Here are a small network's activations along a few directions, averaged over the inputs that share one value of a field.
Related values have similar rows: they may be neighbours, one step apart, or belong to one group.
(in the rows, 500 means zero)
Strong random noise was added to every row along 4 fixed directions; ignore it. To show where, here is one row again and again, with new noise each time:
[442 686 639 588 376 488 538 473 586 417 517 678 411 605 557 474]
[617 497 418 466 663 275 581 583 560 481 541 353 467 460 441 247]
[594 616 624 500 488 342 681 402 589 219 527 515 244 568 553 319]
[241 283 884 809 391 798 722 340 598 587 450 506 310 636 550 199]
[636 500 602 516 469 345 771 465 519 344 397 431 301 592 589 150]
[463 801 592 586 215 485 503 588 508 536 384 811 555 679 640 519]


Field W:
w9: [618 264 327 473 972 314 457 270 507 361 760 109 463 266 391 450]
w8: [548 668 680 473 430 386 626 468 523 266 383 590 315 509 606 520]
w12: [284 189 735 550 398 810 532 321 360 561 392 440 419 488 516 534]
w3: [733 910 192  84 340 116 282 776 449 371 513 643 658 520 507 945]
w19: [680 521 318 249 530 312 508 813 495 634 369 469 636 532 390 540]
w1: [554 542 535 547 327 508 480 539 219 705 205 698 697 597 746 680]
w4: [598 536 477 480 369 672 676 225 428  95 473 559 244 557 502 446]
w18: [453 334 524 603 549 554 560 430 579 592 629 324 495 482 537 524]
w11: [596 897 463 207 498 430 252 431 497 117 577 816 463 524 421 985]
w5: [703 900 415 503 580 295 246 291 520 233 754 673 571 391 534 801]
w2: [320 407 764 653 137 660 548 538 387 844 281 651 610 641 714 581]
w20: [535 509 473 576 528 575 547 607 366 760 274 610 745 548 694 334]
w6: [555 629 356 424 420 648 185 673 435 645 444 687 771 394 322 690]
w15: [489 563 525 411 788 453 486 396 469 373 576 614 470 398 499 678]
w14: [340 551 584 631 640 549 434 509 674 466 680 521 430 458 417 547]
w10: [368 551 626 472 427 633 608 426 632 191 627 559 254 545 374 556]
w13: [606 435 488 614 395 406 667 596 476 590 355 395 536 568 647 220]
w17: [469 212 580 550 471 657 687 336 674 300 612 202 120 557 427 228]
w7: [448 481 455 381 459 424 500 340 653 178 743 393 213 454 487 610]
w16: [571 330 350 411 439 550 539 436 321 504 386 370 461 491 540 422]
Each value of W is a pair of two hidden parts, and every pair occurs once (5 first parts, 4 second parts).
- Changing only the second part turns w11 into w15. w6 has the same second part as w11; what does that change turn w6 into? => w20
- Changing only the second part turns w2 into w1. w18 has the same second part as w2; what does that change turn w18 into? => w9
- Changing only the second part turns w10 into w14. w17 has the same second part as w10; what does that change turn w17 into? => w13

Field B:
b9: [402 450 301 339 594 475 222 479 579 473 784 435 577 347 282 849]
b13: [293 517 568 699 298 540 566 727 533 943 348 564 666 546 644 415]
b7: [507 522 332 402 324 680 379 849 246 863 185 579 855 613 397 519]
b11: [450 411 523 508 495 671 422 427 266 643 317 580 683 466 564 509]
b15: [483 186 860 725 482 666 764 379 382 648  56 420 441 576 751  91]
b8: [716 808 431 359 446 426 440 687 320 638 232 815 773 574 599 578]
b2: [904 745 317 311 226 238 755 761 341 221 118 518 453 748 559 115]
b3: [406 572 759 677 652 493 634 313 610 179 732 437 286 469 467 342]
b5: [158 445 850 706 131 827 482 477 582 677 528 735 467 813 514 761]
b14: [473 564 203 581 422 511 272 673 398 875 630 425 842 527 616 745]
b10: [488 440 388 444 484 387 612 690 648 727 434 447 539 456 402 269]
b6: [436  77 583 548 174 875 717 479 289 727  79 490 499 579 625 292]
b4: [458 639 397 554 356 351 485 647 522 736 468 484 609 499 616 577]
b12: [735 553 497 547 486 447 687 514 485 399 397 544 420 567 596 116]
b1: [921 436 282 324 587 104 615 424 306 311 345 382 549 487 761 372]
Each value of B is a pair of two hidden parts, and every pair occurs once (5 first parts, 3 second parts).
- Changing only the second part turns b13 into b4. b10 has the same second part as b13; what does that change turn b10 into? => b5
- Changing only the second part turns b11 into b8. b1 has the same second part as b11; what does that change turn b1 into? => b15
